These are the activations of a small neural network, seen along a few directions. Each row is one input.
In each table, some parts of the input vary, and every possible input appears once, in random order.
A made-up example of a description, with smaller parts first: ring(5) and (point or ring(11) or (values(3) and line(6))).
Shared parts are said once, and a part with two or three values counts as separate values.
(in the rows, 128 means zero)

Other details of the inputs shift rows strongly along two fixed directions, in all tables alike. That doesn't count.

Rows:
x1: [115 181 139 118 166 115 114 146 153 133 125 154]
x2: [116 145 138 117 192 132 119 110 124  96 132 135]
x3: [145  99 143 154 111 128  96 135  88 131  68 150]
x4: [107 122 142 181 121 124 115 164 114 156  72 154]
x5: [ 59 112 136 133  36  95 156 114 134 153 152 121]
x6: [135 164 111 106 214 139 101 112 138  78 155 149]
x7: [105 157 119 123 107 119 123 118 160 142 177 158]
x8: [161 146 112 105 203 108 139 147 170 128 123 129]
x9: [ 97 163 112 118 107 121 123 122 161 131 161 148]
x10: [150 103 132 159 157 125 157 146 140 149  62 136]
x11: [144 119 143 135 144 131  82 142 101 139  77 137]
x12: [110 123 117 120 138 136 128  83 131 103 182 142]
x13: [135 129 126  95 107 156 126 142 149  99 164 106]
x14: [113  69 103 149  49 128 186  92 156 163 144 125]
x15: [ 95  78 149 111  35 129 161 134 122 123 156  80]
x16: [168 113 144 164 113 151 143 176  71 130  90 106]
x17: [117 147 136  74 115 121 104  98 139 127 149 118]
x18: [151 136 101 122 182 134 134 140 172 141 112 127]
x19: [134 134 123  91 105 126  98  94 136 129 170 138]
x20: [152  87 114 177 133 131 155 144 133 144  64 146]
x21: [151 147 153  96 163 150 117 165 141 101 131 111]
x22: [170 111 107 183 135 122 173 141 103 165  72 124]
x23: [119 137 134 114 194 114 116 121 117  92 141 132]
x24: [112  75 139 126  27 155 156 122 125 127 166 105]
x25: [146 168 113  96 106 115 111  91 112 139 164 103]
x26: [119 139 132  71 116 103 103 108 132 123 159 115]
x27: [109  88 140 179 149 140 120 127  85 119  79 136]
x28: [133 150 133 191 116 111 137 156  82 164  83 147]
x29: [149 168 116 141 184 124 123 103 101 106 148 118]
x30: [124 131 131  90 115 157 123 146 151 111 162  90]
Description of these inputs: values(5) and (point or line(5)).
Changing only the values(5) part turns x13 into x3. The same change can be made to x16. Which row results?
> x25
Which other rows does x24 become when the line(5) part takes its other values? List them by row number.
> x13, x15, x21, x30
Which other rows does x1 become when the values(5) part takes its other values? List them by row number.
> x2, x10, x17, x21
List by row number the other rows that have the values(5) part in common with x14.
> x8, x10, x18, x20, x22

Rows:
x31: [115 126 141 100  85 131 120 118 123 117 161 108]
x32: [168 194 113 101 227 118  97 145 159 119 139 158]
x33: [178 189 105 100 223 133 116 157 168 121 141 138]
x34: [107 101 138 165  82 126 137 117  92 139 105 129]
x35: [162 172 103  93 212 134 129 139 182 111 158 130]
x36: [108 119 108 120 111 124 147  95 152 131 157 124]
x37: [109 116 112 124  72 121 165 118 154 150 151 111]
x38: [115 116 143 156 105 119 125 131  99 137 107 140]
x39: [154 102 146 186 142 129 136 182 109 152  42 150]
x40: [148 112 164 197 168 126  97 180  73 135  30 169]
x41: [ 91 124 117 108 101 129 139  89 138 115 174 117]
x42: [123 112 121 156 103 123 142 117 119 148 111 134]
x43: [110 134 139  88  95 136 107 123 133 114 166 109]
x44: [131 117 136 163 130 119 124 143 119 147  81 151]
x45: [ 89 116 125 120  77 121 144  87 123 130 158 111]
x46: [127 130 136  91 120 138 115 116 122 105 158 104]
x47: [135 107 126 162 141 120 134 131 111 141  86 141]
x48: [150 149 109 110 169 129 140 136 159 129 139 122]
x49: [114  93 144 122  90 143 130 117 109 108 139 108]
x50: [127 132 135  98 106 142 115 120 118 111 158 107]
Describe the family of inputs behind these rows.
> line(4) and line(5)

Rows:
x51: [151 152 129 129 182 131 135 192 144 114 123 127]
x52: [112 102 133 151 125 119 146 105 109 142  83 119]
x53: [119 101 141 131 114 137 110 129  67 129 115 121]
x54: [142 107 142 141  80 115 123 169 120 159  85 131]
x55: [139  94 159 153 102 144 112 139  83 125 124  99]
x56: [117 127 131 170 111 141 160 152 117 140 102 117]
x57: [137 133 113 130 195 126 100 130 157 118 132 168]
x58: [172 176 124 100 241 132 106 143 149 110  99 122]
x59: [131 100 152 153 107 141 110 133  80 124 114 109]
x60: [ 70 156  93  41 113  94 144  43 194 121 237  96]
x61: [138 153 153 131 170 134  85 145 110  85 114 149]
x62: [ 96 137  81  33  88 146 142  89 222 111 246  93]
x63: [115  94 119 165 116 149 132 116 127 142 100 146]
x64: [110  86 184 120  74 139 157 126 131 131 130 139]
x65: [ 89 119 127 173  86 131 170 125 115 149 124 123]
x66: [169 204 124 109 210 120  80 155 144 143 113 162]
x67: [114 107 147 140 105 132 109 139  84 112 109 127]
x68: [185 176 110 119 235 103 106 133 136 108 143 169]
x69: [145 195 122 131 245 111 111 166 150 111 144 162]
x70: [164 173 129 123 155 129  99 158 136 150  96 140]
x71: [150  84 120 136  74 125 168 132 117 130 130 111]
x72: [115 119 138 158  94  94 114 134 114 168  98 156]
x73: [ 97 119 148 149  97 128 109 123  88 103  97 146]
x74: [ 91 160  76  44  91 157 140  60 218 119 242  91]
x75: [114  76 133 119  90 117 158 129 131 131 107  92]
x76: [141 103 115 150  72 136 168 102 111 139 124 111]
x77: [132 104 115 159  82 124 165  91 103 143 126 129]
Describe the family of inputs behind these rows.
> point or line(6) or (line(4) and values(5))
Start at x55 and move only the line(6) part, one step at a time. The first step leads to x59. Which rows follow, in order?
> x53, x67, x61, x73
Which other rows does x51 become when the values(5) part takes its other values? List them by row number.
> x54, x62, x71, x75
